These are the activations of a small network on made-up records, seen along a few directions, one row for each record.
Records have a field called H. Each example row is followed by its value.
The largest differences between rows may come from other fields.
(in the rows, 500 means zero)
Strong random noise was added to every row along 14 fixed directions; ignore it. To show where, here is one row again and again, with new noise each time:
[343 210 571 614 640 533 402 493 327 488 557 562 694 367 551 508 504 461
 433 529 164 444 493 457 513 475 345 411 759 424 798 447 308]
[571 667 540 398 611 452 455 550 362 649 420 305 539 467 453 513 544 560
 424 427 591 473 499 509 570 417 373 570 672 631 392 552 644]
[546 526 371 417 526 522 449 551 632 459 237 280 541 476 475 415 705 431
 578 585 422 609 335 431 681 649 588 468 237 536 289 494 441]
[623 382 370 475 444 527 441 567 503 437 290 532 652 347 552 547 735 392
 368 622 347 658 371 486 670 518 539 517 448 554 656 477 277]
[664 629 256 455 674 397 466 327 530 609 158 243 383 406 490 423 594 317
 420 642 440 390 569 611 594 555 505 678 570 604 688 451 402]
[237 595 574 629 803 600 471 402 525 554 344 284 358 446 479 562 298 416
 343 514 327 532 602 434 560 331 594 249 622 356 613 576 834]
[503 503 535 455 267 476 679 405 589 478 529 758 391 531 591 559 365 563
 451 555 668 636 703 608 396 329 524 575 461 361 636 586 691]
[694 500 339 452 385 380 556 485 366 579 619 690 505 594 582 667 542 525
 275 397 724 470 484 660 492 476 673 636 808 636 512 480 147]
[441 505 446 424 551 433 641 391 599 548 521 531 495 473 475 327 564 545
 577 361 564 613 570 641 510 633 540 684 510 331 299 702 446]
[616 235 561 451 571 597 425 436 441 522 551 449 484 604 670 329 285 585
 573 446 563 372 683 576 242 311 501 645 591 340 469 320 480]
[533 400 582 747 447 441 457 612 589 430 394 458 499 554 379 378 511 350
 628 632 286 586 368 462 629 548 539 343 286 426 623 324 253]
[327 549 557 629 608 451 527 435 258 640 753 640 528 583 538 687 395 590
 339 341 508 352 488 476 525 469 487 348 842 633 550 557 462]
[377 416 602 511 530 428 556 462 557 513 549 467 480 495 409 290 456 529
 731 489 418 514 608 566 423 575 343 594 480 286 467 557 540]
[374 657 492 636 551 649 602 517 578 544 489 380 376 586 333 455 409 407
 461 384 532 668 501 443 615 526 511 429 438 485 378 544 582]
[707 435 660 754 517 154 462 335 389 678 541 593 446 584 519 210 493 514
 875 579 439 165 544 697 468 602 239 673 359 596 716 393 314]
[387 274 683 597 533 560 437 495 460 549 376 401 632 468 597 470 576 426
 523 378 493 657 341 626 783 532 343 421 505 496 285 694 450]

[484 502 518 261 320 657 475 689 626 366 202 281 481 355 426 647 523 362
 345 642 579 856 547 534 576 310 384 563 554 382 499 569 760]
h7
[829 384 434 335 322 498 453 651 574 368 505 591 679 461 547 371 637 597
 621 570 537 552 425 418 394 487 494 639 258 532 456 328 346]
h15
[515 353 396 348 358 334 598 473 495 433 482 580 723 467 560 454 635 500
 457 533 458 495 425 569 584 649 474 568 666 501 473 461  80]
h14
[544 456 749 563 579 299 361 505 343 599 229 206 613 584 603 514 343 406
 390 608 478 296 419 561 724 314 381 248 732 605 561 282 352]
h8
[459 452 450 353 383 543 481 695 455 461 546 363 684 557 434 610 610 487
 421 397 598 596 314 449 624 598 486 456 646 604 214 451 278]
h4
[611 647 393 437 606 342 370 512 404 552 370 581 431 349 599 654 707 593
 428 648 423 421 509 518 445 417 777 503 450 540 666 619 691]
h5
[620 388 559 434 316 397 445 561 564 396 428 580 534 443 594 736 541 495
 396 602 587 591 359 541 547 389 595 368 508 525 512 603 531]
h11
[499 517 335 524 524 576 370 563 513 404 403 446 473 494 533 664 575 445
 421 674 363 466 385 321 527 524 685 333 358 610 584 367 498]
h7
[470 362 684 739 616 549 492 392 499 543 377 376 569 590 583 246 373 381
 571 456 414 449 494 538 695 474 411 415 405 484 498 368 320]
h15
[369 469 220 442 388 741 486 489 538 443 595 437 169 621 463 828 421 350
 427 501 650 478 554 529 353 587 548 524 661 582 455 546 611]
h14
[557 358 395 285 460 222 448 558 546 387 377 532 690 331 527 538 725 524
 512 726 280 471 406 508 505 579 586 515 626 402 662 455 228]
h6
[460 421 463 451 391 719 495 601 533 405 580 495 569 577 461 483 475 578
 596 553 449 528 473 241 418 525 394 440 283 549 437 323 569]
h6
[690 514 598 470 461 519 539 528 572 489 286 573 630 396 635 403 580 542
 368 461 562 758 488 597 642 306 683 534 305 412 409 597 576]
h4
[463 508 423 821 367 629 461 504 411 510 692 766 319 580 460 691 486 381
 539 597 390 419 472 412 439 581 426 405 361 693 871 431 483]
h5
[287 480 461 410 560 467 637 372 622 462 626 495 468 546 477 402 448 574
 605 419 481 489 575 489 404 652 596 498 482 309 294 618 477]
h11
[352 490 293 404 542 806 561 375 497 516 379 325 511 517 584 630 417 320
 218 429 581 510 510 430 656 529 360 476 708 676 467 482 444]
h8

Here are new rows. What is H for each?
[455 685 409 327 459 503 612 508 579 535 453 457 347 434 393 609 536 481
 317 342 729 743 618 699 526 466 663 677 709 344 329 778 667]
h4
[589 479 645 363 574 436 516 558 371 535 567 428 766 562 547 322 415 692
 498 405 529 363 485 395 461 398 418 522 630 476 339 302 387]
h8
[562 441 303 445 365 546 520 626 493 407 803 641 496 566 408 706 555 521
 408 386 605 522 367 422 375 622 636 511 656 595 400 512 246]
h11
[439 507 459 414 368 647 408 528 495 470 491 315 384 657 507 743 415 441
 471 527 632 408 410 385 497 485 400 376 512 713 375 417 616]
h11
[390 567 573 411 566 503 559 513 551 472 386 369 612 374 383 356 529 508
 571 573 344 544 531 388 560 529 270 511 449 392 526 514 654]
h8
[781 610 370 593 445 491 523 436 535 565 675 639 262 529 407 527 489 469
 571 418 702 424 523 573 329 561 492 711 417 652 556 566 533]
h11
[375 721 304 115 465 353 754 326 569 510 505 486 661 526 585 542 517 662
 354 442 659 405 487 419 562 639 548 504 703 611 214 563 460]
h14
[450 358 483 514 398 709 470 555 531 428 565 597 472 563 660 695 502 511
 416 388 616 658 377 485 529 457 682 346 415 511 253 614 591]
h14
